Each row below holds a small network's activations on one input, seen along a few directions.
In each table, some parts of the input vary, and every possible input appears once, in random order.
A made-up example of a description, with smaller parts first: values(3) and (point or ring(9) or (line(4) and ring(8))).
Shared parts are said once, and a part with two or three values counts as separate values.
In the rows, zero is written as 128.

Other details of the inputs vary at random and push rows far along three fixed directions, the same in every table; ignore that.

Table:
row 1: [161 105  77 128 167 160 160 175 171 122 113 125 153 129]
row 2: [157 110  75 112 155 158 170 177 172 137 123 116 145 134]
row 3: [147 148 186 126 179 137 201 226 116 162  83 227 109 176]
row 4: [125  86 119 103  52 192  39 160  63 167 104 135 175 143]
row 5: [128  97 121 129  66 193  38 155  78 204  86 116 173 173]
row 6: [189  67 115 107 101 199 112 228 100 186  93 147 168 137]
row 7: [159 110  55 101 167 137 167 166 187 118 126 104 139 123]
row 8: [127 187 147 152 154  68 154  65 158 111 167 123  85  96]
row 9: [155 110  96 104 142 125 161 142 154 101 144 111 130 102]
row 10: [ 96 171 138 139 177  65 162  72 155  81 141 117  88 126]
row 11: [152 103 101 127 148 135 151 139 151  90 138 120 140  97]
row 12: [ 93 201 216 146  99 116 110 111  75 164 129 210 104 151]
row 13: [152 143 222 133 146 108 200 185 104 156 114 203  91 147]
row 14: [ 86 138 102 123 100 119  72  69 124 121 133  85 135 139]
row 15: [154 149 130 144 211  69 249 139 217 100 147 131  84 119]
row 16: [ 80 158 232 141  87 109 123 118  70 139 126 202 106 155]
row 17: [100 123  87 131 107 107  64  61 139 123 136  55 130 126]
row 18: [ 73 169 197 151 123 113 115 105  83 141 111 169 107 168]
row 19: [157 107  76 118 152 157 166 176 180 131 122 124 151 134]
row 20: [113 158 101 142 112 131  62  63 116 114 147 105 139  99]
row 21: [103 112  97 129 104 125  72  61 112  85 150  70 140  94]
row 22: [102 155 152 127 147  66 176  75 147  75 169 120  86 100]
row 23: [ 99 124  94 141 106 116  76  58 138 127 142  53 132 126]
row 24: [107 115 101 124 106 118  69  64 109  85 144  76 138  98]
row 25: [ 97 149 225 148  97 102 125 109  73 150 129 165  97 144]
row 26: [180  85  64 102 164 148 156 173 159  96 129 108 147  91]
row 27: [164  79 131 129  90 184 106 184 106 169 110 139 164 132]
Description of these inputs: values(3) and (point or (values(2) and line(4))).
The inputs of row 17 and row 3 match in every part but the values(3) part. If row 23 is changed in the same way as row 17 into row 3, which row does it become? -> row 18
Change only the line(4) part in row 16. List by row number the other rows that result. -> row 4, row 9, row 22
Change only the values(2) part in row 2. List by row number the other rows that result. -> row 22
Change only the values(3) part in row 10. List by row number the other rows that result. -> row 5, row 14

Table:
row 28: [ 96 139 171 137  96 125  86 112  83 175 105 126 118 170]
row 29: [131 102  94 143 119 152 109 117 147 144 122  78 151 136]
row 30: [167  95  98 105 142 118 153 151 158 110 131 107 129 107]
row 31: [178 128  96 140 186 143 173 166 165 141 114 120 129 122]
row 32: [190 112 135 127 163 164 174 212 121 150 113 173 134 113]
row 33: [132 116 106 135 107 131  63  87 112 109 131  99 146  99]
row 34: [129 128  67 132 141 136  88 103 149 113 129  88 147 118]
row 35: [133  85  92 131 102 147  95 108 130 115 146  76 151  98]
row 36: [ 91 182 155 137 150  75 144  54 122  73 159 129  92 106]
row 37: [138 147 137 124 160 142 159 172 128 133 109 185 126 137]
row 38: [130 111  94 120 144 141 160 150 165 110 130 128 140 125]
row 39: [120 133 177 107 106 142 136 166  79 153 110 175 124 158]
row 40: [130 109 100 133 130 146 128 145 153 131 120 116 148 143]
row 41: [125 126 194 122 106 126 131 160  76 161 115 171 111 146]
row 42: [ 78 167 136 129 152  45 140  55 156  85 153  99  81 131]
row 43: [120 106 163 139  88 141  97 130  99 137 118 144 142 136]
row 44: [116 161 176 133 173  78 231 119 157  81 154 161  85 122]
row 45: [157 142  75 122  89 153  98 114 159 160 162 105 150  99]
row 46: [ 71 141 164 115  78 129  70 111  73 150 109 153 127 165]
Describe the family of inputs behind these rows. -> point or (values(3) and line(6))
Change only the values(3) part in row 43. List by row number the other rows that result. -> row 30, row 33
